A small network was shown many inputs. Here are its activations along a few directions, one row for each input.
Each table varies a few parts of the input and shows all the possible inputs, shuffled.
Descriptions start from the smaller parts, as in this example, which fits no table here: ring(5) and (point or (values(2) and line(4)) or ring(9)).
Shared parts are said once, and a part with two or three values counts as separate values.

Other details of the inputs shift rows strongly along two fixed directions, in all tables alike. That doesn't count.

A family of inputs:
x1: [ 12  -7 -12 101   7  41  -7 -47   1   8  16]
x2: [-10 -10  19 -65 -20 -32  23  41 -16 -16 -11]
x3: [ 48 -24  25   4 -14 -20  54  43  41 -22  14]
x4: [-28   2 -11 -62 -20 -12 -54  13 -19  48 -38]
x5: [  7  40 -13  28  41  11 -32 -49  -6  31  41]
x6: [ 17  25 -13 110  21  64 -44 -58   2  28  26]
x7: [  1  31   8   6  18  -1  34   0   1 -22  40]
x8: [ -9  -3   2 -15 -43   5   1  26  -4  -2 -25]
x9: [ 57 -13  36  53   5 -12  69  37  51 -54  40]
x10: [ -2  -6  18 -34  -7 -26  49  26 -13 -34  18]
x11: [ 10  21  35  57  13 -27  55  19  10 -90  29]
x12: [-18  -8   2 -21 -27 -11  -9  27  -3   2 -22]
x13: [  2 -33 -36 -51 -21   7  -6  23  -6 -28 -22]
x14: [-22  34   1 -26 -15 -12 -23  23   4   2 -19]
x15: [ -6 -27  21  17  -5 -39  49   8   2 -56 -11]
x16: [-11  -6  -4 -43  15  -5  16 -18 -18  35  -2]
x17: [  5 -19  16  63  38 -16  22 -43  -9 -23  16]
x18: [ -6   9   8  38  19   5 -30 -14  -3   6  10]
x19: [  6  18 -22 -67 -29  13  10  57  12 -61 -23]
x20: [  9  -6  -1  63  60  15  23 -40 -15  11  49]
x21: [ 10 -38 -27 -53 -19   0   1  10  -5 -35 -29]
x22: [ -2  14  -1  38  40  11 -53 -41 -11  33  18]
x23: [  9  26  -1 -97 -41  -8 -20  57  49  56 -28]
x24: [-22 -11  -1 -81  -7 -25 -16  -6 -18  39 -32]
x25: [-29 -14  -2 -88 -18 -29  -3  26 -14  21 -26]
x26: [  7 -33  26  65   0 -28  68   2  12 -80  10]
x27: [ 40 -11 -40  69  52  47 -40 -48 -13  -7  22]
x28: [ -4  25  25 -27  -5 -24  27  30   4 -41   8]
x29: [  1  -3 -12  24  45   2  -6 -42 -17  29  30]
x30: [-19 -21   7  -9   1 -24  10   7  -7  -9  -6]
x31: [ -8  45 -21  26  22  27 -75 -33   3  54  -8]
x32: [-15 -25  13 -25 -55 -26  46  28   7 -41 -31]
x33: [ 38 -40  24 -26 -23 -34  58  26  41 -18 -14]
x34: [ 16  32  16  78  -4  18  28   5  13 -51  17]
x35: [-23  -3 -10 -80  -4 -20  -5 -12 -17  43 -22]
x36: [  7 -12  -4  91  51  11 -28 -54 -12  17  20]
x37: [  0   8  -9  -1  38  16 -17 -29 -27  48  29]
x38: [ 17  -6  41  45  19 -22  63  20   3 -81  42]
x39: [-11  22 -18  36  29  38 -91 -49   0  72  -2]
x40: [-19  26 -26 -31 -17  42 -96 -22  -6  91 -31]
x41: [-19 -22   8 -20 -57 -16  40  41   5 -35 -26]
x42: [ -7   5 -48 -88 -16  35 -73  14  -6  35 -35]
x43: [  1  -4  12   9 -56  11  48  38   2 -46 -19]
x44: [  0 -19   4  84  23   2   7 -25   2 -18  17]
x45: [  9 -14 -27 -57  -2  11 -66 -13  23 120 -29]
x46: [  1   3  -8  44  47  12 -57 -50 -25  50  16]
x47: [-24  16  -5 -88 -17 -13 -13  20  -8  28  -6]
x48: [ -8 -18   0  13 -41   5  30   1   7 -24 -20]
x49: [-11  14   4 -51   1   0  16  17 -10  12  13]
x50: [  6  42   1  42 -24  32  16   9  14 -25  -6]
Each input here is: line(5) and (values(2) or line(8)).
Changing only the line(5) part turns x24 into x2. The same change can be made to x16. Which row results?
> x37
Changing only the line(5) part turns x36 into x14. The same change can be made to x20. Which row results?
> x7
List by row number the other rows that have the line(5) part in common with x47.
> x6, x9, x18, x22, x38, x39, x40, x42, x49
Change only the line(5) part in x47. List by row number the other rows that result.
> x5, x10, x29, x35

A family of inputs:
x51: [ -31    4   -6 -100  -23  -22  -12   26  -13   31  -28]
x52: [  8  -1  16  -5 -16 -12  47  33  12 -47   6]
x53: [-16  -3 -16 -32  11   0 -38 -25 -19  46 -10]
x54: [  0  13  17  -6 -31  -5  32  42  13 -43  -4]
x55: [ 24   0  -9  81  39  27 -20 -48   0  10  26]
x56: [  8   6   7  34 -11   8  21  16  11 -44   5]
x57: [ 11  26 -23  32  42  38 -76 -60  -4  85  16]
x58: [ 26   8   7  76  56  12  -3 -45   2   9  44]
x59: [ -2  -1 -26   9   6  25 -58 -37  -4  60 -14]
x60: [ -5 -29  18 -25 -30 -31  54  39   6 -47 -13]
x61: [ -4   7 -11 -28  13   3 -33 -15  -5  48  -3]
x62: [ -5 -27  17   5  -8 -25  53  15  -6 -49   1]
x63: [  8  12   9  31 -10   7  23  18  11 -42   7]
x64: [-16  -6 -13 -65 -14  -8 -31   4  -7  45 -28]
x65: [-15  -3 -11 -67 -10  -9 -27   8  -5  44 -20]
x66: [ -31   10   -3 -101  -24  -24  -13   27   -9   33  -25]
x67: [ 20  -2   3  50  20  11  11 -15   5 -16  23]
x68: [  1   0   9   9 -34  -1  31  33  12 -56 -13]
x69: [  6  -4   4  42 -20   9  18  11  11 -43  -7]
x70: [ 12  -9  10  59  42  -3  22 -28  -9 -23  37]
What is each input in this table made of?
> line(4) and line(5)
Changing only the line(5) part turns x69 into x54. The same change can be made to x59. Which row results?
> x57
A walk changes only the line(5) part. It starts at x66 and steps to x51. List the rest of the walk in order.
> x70, x53, x62
A walk changes only the line(4) part. It starts at x70 and steps to x65. List the rest of the walk in order.
> x67, x56
